Each row below holds a small network's activations on one record, seen along a few directions.
Each row is followed by the record's values for the fields T, U, H, D, Y.
A field that a record lacks is left out.
Other fields move the rows too, some of them a lot.
Random noise pushes rows far along 3 fixed directions. That doesn't count. These rows show it; they differ only by the noise:
-7	-142	175	149	-95	296	63	550	48	288	31	31	79	143	-549	211	-178	138	23	28	256	-328	-219	-34	-41
-66	158	137	-187	-142	-137	-98	85	-77	-174	-81	-24	53	227	156	-190	265	8	-10	-178	-99	280	63	-373	-68
-191	-10	172	-26	-306	39	-163	584	43	-59	53	37	48	517	-254	-8	47	217	68	-38	-237	71	70	-467	-123
198	-55	-15	-278	-187	-245	84	-338	-231	241	-128	-221	177	-159	420	-42	8	-64	-167	-31	658	133	-1	168	-37
29	119	217	64	150	223	88	233	1	25	-92	68	27	-48	-315	-12	139	-65	12	-184	117	-118	-258	-121	19

-91	76	-36	-4	-139	-74	470	-370	-149	-43	116	9	-217	-132	555	-390	194	-224	72	-97	-146	317	-5	225	116 -> T=t4, U=u2, H=h3, D=d9, Y=y5
66	90	127	242	79	247	373	-136	-33	105	117	84	-237	-168	-278	-105	-83	-128	-74	-25	128	-252	-131	195	170 -> T=t4, U=u4, H=h4, D=d7, Y=y2
163	-198	-116	-112	-233	-117	-163	232	170	289	79	-70	214	106	-281	116	-176	342	44	147	100	-159	56	-18	-187 -> T=t4, U=u2, H=h9, D=d5, Y=y2
99	-316	-171	11	-117	-230	20	-119	98	94	-25	53	45	143	280	306	-391	120	-10	163	262	172	392	24	-83 -> T=t1
-88	-7	-151	203	-314	88	84	-65	83	127	182	-104	-93	63	2	84	-189	64	-122	-44	-34	65	156	36	129 -> T=t4, U=u3, H=h2, D=d8, Y=y1
-65	34	-90	-104	-390	-260	-115	23	-84	-425	60	38	-174	461	367	-112	179	129	25	-40	-513	337	379	-224	-12 -> T=t4, U=u3, H=h1, D=d10, Y=y2
-65	-246	-258	97	-188	-156	-89	36	-79	216	38	-139	106	90	117	176	-291	214	-146	28	232	-50	86	167	26 -> T=t5, U=u3, H=h2, Y=y1
3	542	137	44	630	-60	23	-389	-26	-540	-260	333	-143	-200	129	-442	556	-238	26	-344	-431	304	-119	-216	148 -> T=t5, U=u3, H=h2, Y=y2
-5	86	158	95	365	123	-114	190	52	-225	-119	132	141	86	-146	250	205	-1	-126	-113	-380	19	44	-281	-68 -> T=t5, U=u1, H=h5, Y=y5
238	156	-121	-230	2	-479	-326	-298	-47	-22	4	-108	174	109	409	-172	178	65	5	10	25	315	142	-126	20 -> T=t6, U=u3, H=h2, D=d8, Y=y2
23	53	-117	-88	-106	-326	-63	-106	25	-113	-5	-65	94	216	254	-125	-25	62	-47	60	-177	-30	129	-140	-83 -> T=t6, U=u2, H=h9, D=d5, Y=y2
279	-147	-163	-217	-288	-219	-41	-166	-118	28	-21	49	340	14	469	398	-432	73	-217	317	325	237	286	110	-151 -> T=t4, U=u3, H=h1, D=d1, Y=y5
119	-143	-150	132	401	59	316	-81	68	-32	-120	114	-2	-151	-79	309	-280	-129	-96	24	77	-41	175	-19	9 -> T=t1
-219	313	49	88	42	13	428	-622	-193	76	-105	-64	-174	-463	470	-280	283	-274	-39	-59	180	39	-257	401	249 -> T=t5, U=u2, H=h6, Y=y5
-92	2	-72	-133	93	-178	-472	313	-86	-255	14	140	141	399	-135	86	148	257	43	33	-377	112	253	-460	-170 -> T=t5, U=u4, H=h4, Y=y2
-260	213	138	25	189	137	124	33	190	-408	-99	323	-230	185	-23	-73	161	-112	116	-121	-518	292	164	-342	49 -> T=t1
79	-286	-37	11	-347	-13	-111	298	17	124	-14	-82	-40	272	158	164	-208	199	-63	191	20	-88	174	5	-214 -> T=t4, U=u1, H=h5, D=d2, Y=y3
-162	-165	43	139	-221	-37	-108	29	-3	-63	-13	32	-166	198	123	-248	-135	17	100	-51	-368	82	168	-243	-108 -> T=t4, U=u1, H=h10, D=d9, Y=y7
-63	126	181	-185	-32	-5	-34	-309	-87	302	68	-306	130	-179	132	-317	277	-195	-37	-64	417	-36	-192	229	170 -> T=t6, U=u1, H=h7, D=d4, Y=y5
-101	221	-89	98	261	-46	-174	61	57	-228	-69	37	5	86	-11	-165	118	-44	6	-305	-342	209	-118	-187	66 -> T=t3, U=u3, H=h2, Y=y1
-130	-18	-330	-38	-424	-37	139	-333	11	134	154	-115	-48	8	347	-18	-202	5	-150	-30	69	179	199	134	69 -> T=t4, U=u3, H=h2, D=d5, Y=y1
16	112	14	313	353	419	139	-7	122	-162	137	234	-190	-121	-199	-17	97	-190	33	-217	-3	-126	-477	98	253 -> T=t6, U=u3, H=h1, D=d10, Y=y1
43	-145	-107	-93	-203	-142	-292	-32	-32	-67	-70	-55	156	274	321	84	-69	66	-45	227	40	99	227	-14	-123 -> T=t3, U=u3, H=h1, Y=y3
3	79	38	128	373	80	268	-233	144	-316	-196	292	-143	-88	90	-15	-44	-210	7	-91	-169	238	139	-142	89 -> T=t1
-3	-51	-37	-427	-490	-342	-78	-109	-228	445	175	-505	83	-44	426	-398	204	129	70	0	698	43	65	291	19 -> T=t4, U=u1, H=h7, D=d4, Y=y3
-249	137	-33	165	-240	7	370	-420	-35	34	40	-22	-345	-131	261	-482	24	-380	55	-101	-49	88	25	112	318 -> T=t4, U=u1, H=h7, D=d4, Y=y7
-133	48	107	348	231	267	284	-112	19	27	-77	95	-192	-258	-143	-127	-81	-64	28	-79	17	-296	-262	219	245 -> T=t5, U=u1, H=h10, Y=y7
-288	-365	-11	125	-346	161	-47	687	262	80	132	241	-73	676	-417	412	-522	352	97	302	-262	-45	357	-256	-131 -> T=t1
132	373	34	-227	278	-153	-83	-284	-55	-251	-40	-90	196	-506	326	-388	326	-183	56	-72	88	226	-32	81	51 -> T=t4, U=u1, H=h10, D=d1, Y=y3
-472	236	136	-14	-271	-119	-154	252	57	-89	140	-66	-83	298	63	-281	298	95	231	-2	-454	192	-106	-256	8 -> T=t3, U=u2, H=h6, Y=y5
-6	-237	-164	179	-199	71	-48	117	-39	-72	57	-11	2	46	-53	291	-311	-5	-17	181	22	66	61	259	-7 -> T=t4, U=u3, H=h1, D=d10, Y=y1
226	-168	-98	-254	162	-310	-288	-198	-17	-2	-86	-292	277	-67	154	126	-66	184	-128	-1	193	-27	7	-198	-144 -> T=t6, U=u2, H=h9, D=d5, Y=y7
-110	228	-32	59	-143	272	361	-262	3	169	-58	-6	-77	-287	62	11	152	-178	91	-50	-54	-103	-201	153	149 -> T=t4, U=u2, H=h6, D=d5, Y=y5
-104	261	112	367	528	400	333	-46	303	-560	-216	510	-318	47	-143	137	96	-346	118	-251	-650	106	92	-280	114 -> T=t1
138	-96	-61	-98	162	47	-100	17	96	-25	-131	-17	180	-152	-264	231	-147	154	-90	-42	-72	-100	8	-219	-170 -> T=t4, U=u2, H=h9, D=d5, Y=y7
-511	306	160	-50	-207	242	138	28	-4	113	193	-188	-232	38	-40	-668	399	-119	171	-73	-68	-137	-237	229	248 -> T=t3, U=u1, H=h7, Y=y3
80	-93	6	-76	-88	-30	-72	-20	-174	258	168	-92	-67	-47	-33	46	-265	13	-71	-14	161	-113	100	50	71 -> T=t4, U=u4, H=h4, D=d7, Y=y7
-28	115	98	-121	110	-90	154	-304	-12	-49	-51	-25	24	-44	296	-161	113	-216	-124	-21	-95	256	-101	120	-5 -> T=t3, U=u2, H=h3, Y=y5
-198	87	-9	-10	-103	-159	8	-11	69	-141	31	-61	-24	249	18	-328	34	66	20	82	-254	38	41	-66	-78 -> T=t3, U=u2, H=h9, Y=y2
49	34	67	227	300	434	187	62	196	-106	-118	181	4	-236	-554	126	15	-2	47	-185	-283	-322	-179	-138	71 -> T=t4, U=u2, H=h9, D=d5, Y=y7
326	-34	85	-84	438	-71	-87	-371	65	1	-168	-138	174	-425	8	46	37	32	-87	-110	414	-178	-342	55	-7 -> T=t6, U=u2, H=h9, D=d5, Y=y7
-54	24	-104	-23	-273	63	233	-43	157	17	-1	111	-76	107	-113	-124	-67	164	-16	124	-164	-5	51	-37	13 -> T=t4, U=u2, H=h9, D=d5, Y=y2
320	-94	-52	38	349	168	29	67	-40	211	-133	27	-14	-404	-72	121	0	-121	-121	-46	272	-291	-248	183	-84 -> T=t4, U=u1, H=h5, D=d2, Y=y3
163	-150	-370	-329	-153	-426	-353	-149	-220	-59	-164	-276	296	33	309	98	73	46	-11	-102	323	349	137	-77	-150 -> T=t4, U=u3, H=h8, D=d3, Y=y1
48	66	-140	-31	25	-115	105	-177	36	78	67	-183	-43	-194	-67	-109	34	16	-64	60	61	-51	3	60	-89 -> T=t4, U=u2, H=h9, D=d5, Y=y2
230	-202	-96	-212	-187	-172	-180	12	-234	263	7	-282	44	59	110	231	-270	282	-30	73	256	1	160	23	-21 -> T=t4, U=u4, H=h4, D=d7, Y=y7

Here are new rows. What are their fields?
216	-200	-12	-41	-91	93	-122	125	-83	294	119	-214	67	121	-317	291	-233	209	-15	192	287	-188	124	78	-101 -> T=t4, U=u4, H=h4, D=d7, Y=y2
200	142	-6	-292	244	-393	-185	-400	19	17	4	-245	183	-275	223	-320	251	-47	-53	-91	263	29	-167	97	-61 -> T=t6, U=u2, H=h9, D=d5, Y=y2
7	-45	0	3	-92	116	124	57	171	182	51	48	22	-92	-343	26	-239	153	-78	120	141	-247	-104	167	-154 -> T=t4, U=u2, H=h9, D=d5, Y=y2
7	-63	47	76	356	115	-85	357	239	-147	-16	284	-44	147	-348	292	-105	76	111	-49	-247	48	122	-322	-42 -> T=t1
-46	23	52	380	378	405	367	21	232	-195	-144	378	-233	-20	-248	286	-215	-216	72	-64	-229	-137	65	-21	103 -> T=t1
-87	35	61	95	-53	161	393	-7	21	-98	69	144	-163	127	59	-137	-44	-189	8	4	-259	188	-48	0	-16 -> T=t4, U=u2, H=h3, D=d9, Y=y5
-625	203	163	-154	-479	114	-79	303	38	96	297	-200	-196	383	-63	-677	342	104	214	30	-235	-8	-73	7	155 -> T=t3, U=u1, H=h7, Y=y3
30	-66	-11	-215	-38	-509	-286	-14	-39	-29	39	-149	135	137	156	-172	162	326	-68	39	48	147	150	-172	-112 -> T=t5, U=u2, H=h9, Y=y2
120	-329	-38	-45	-284	-112	-224	135	45	191	15	-120	85	132	81	267	-81	222	-157	219	66	174	158	-105	-188 -> T=t4, U=u1, H=h5, D=d2, Y=y5
-216	-153	-3	97	-507	160	109	545	96	68	165	86	-38	382	-194	2	-460	389	164	149	-236	-99	88	-23	68 -> T=t4, U=u1, H=h10, D=d1, Y=y7
320	12	-165	-404	123	-504	-338	-396	-65	8	-156	-231	322	-68	393	9	83	6	-142	-46	201	94	111	0	-130 -> T=t6, U=u2, H=h9, D=d5, Y=y2
-105	-72	-41	-67	2	11	-68	-177	-172	-12	-45	89	-38	-3	108	-27	-93	54	0	46	69	-3	-3	63	86 -> T=t5, U=u4, H=h4, Y=y7
252	217	-101	-151	336	22	197	-533	-160	-113	-286	-191	-150	-533	494	-224	426	-302	-94	-183	108	150	-131	235	63 -> T=t4, U=u1, H=h5, D=d2, Y=y3
-47	87	134	50	18	45	-16	62	-17	-16	116	15	-218	-146	-166	-28	-177	-58	69	0	-49	-52	-142	145	160 -> T=t4, U=u4, H=h4, D=d7, Y=y7
-37	-258	-67	325	-188	297	341	325	53	141	82	419	-195	348	-340	90	-291	1	120	205	-411	-193	53	-20	-29 -> T=t4, U=u2, H=h3, D=d9, Y=y2
-71	162	58	-125	-152	-204	-96	-105	47	-187	37	-72	11	-126	243	-213	-10	27	84	-68	-182	203	79	-1	102 -> T=t4, U=u1, H=h10, D=d1, Y=y7
-16	98	146	174	336	115	-155	151	37	-43	-20	34	107	-244	-211	-206	279	92	85	5	123	-201	-201	-8	66 -> T=t5, U=u1, H=h10, Y=y3
-1	25	193	335	340	392	410	105	102	166	-49	202	-48	-179	-374	233	-90	-120	-110	23	-23	-298	-320	263	145 -> T=t5, U=u2, H=h3, Y=y5
-93	-19	19	323	-219	204	166	234	129	-217	71	239	-323	269	-255	39	-74	-33	58	83	-465	-73	50	57	194 -> T=t4, U=u3, H=h1, D=d10, Y=y2
-133	61	83	198	128	226	135	66	79	-69	-70	79	-94	19	-185	-206	-69	-19	88	-63	-229	-133	-198	-22	225 -> T=t3, U=u1, H=h10, Y=y7
-88	67	40	-164	-273	-253	-175	100	19	-191	103	-37	52	107	255	-149	-125	168	96	-41	-228	184	179	-126	4 -> T=t4, U=u1, H=h10, D=d1, Y=y7
63	-208	-114	-40	-116	140	14	-150	-66	218	47	-92	117	0	126	12	-131	-49	-50	246	419	-127	25	373	72 -> T=t3, U=u3, H=h1, Y=y3
-51	100	-67	-96	217	-47	-51	-405	-225	-176	-124	67	-54	-189	280	-78	127	-100	-8	-118	-15	77	-7	18	110 -> T=t5, U=u4, H=h4, Y=y7
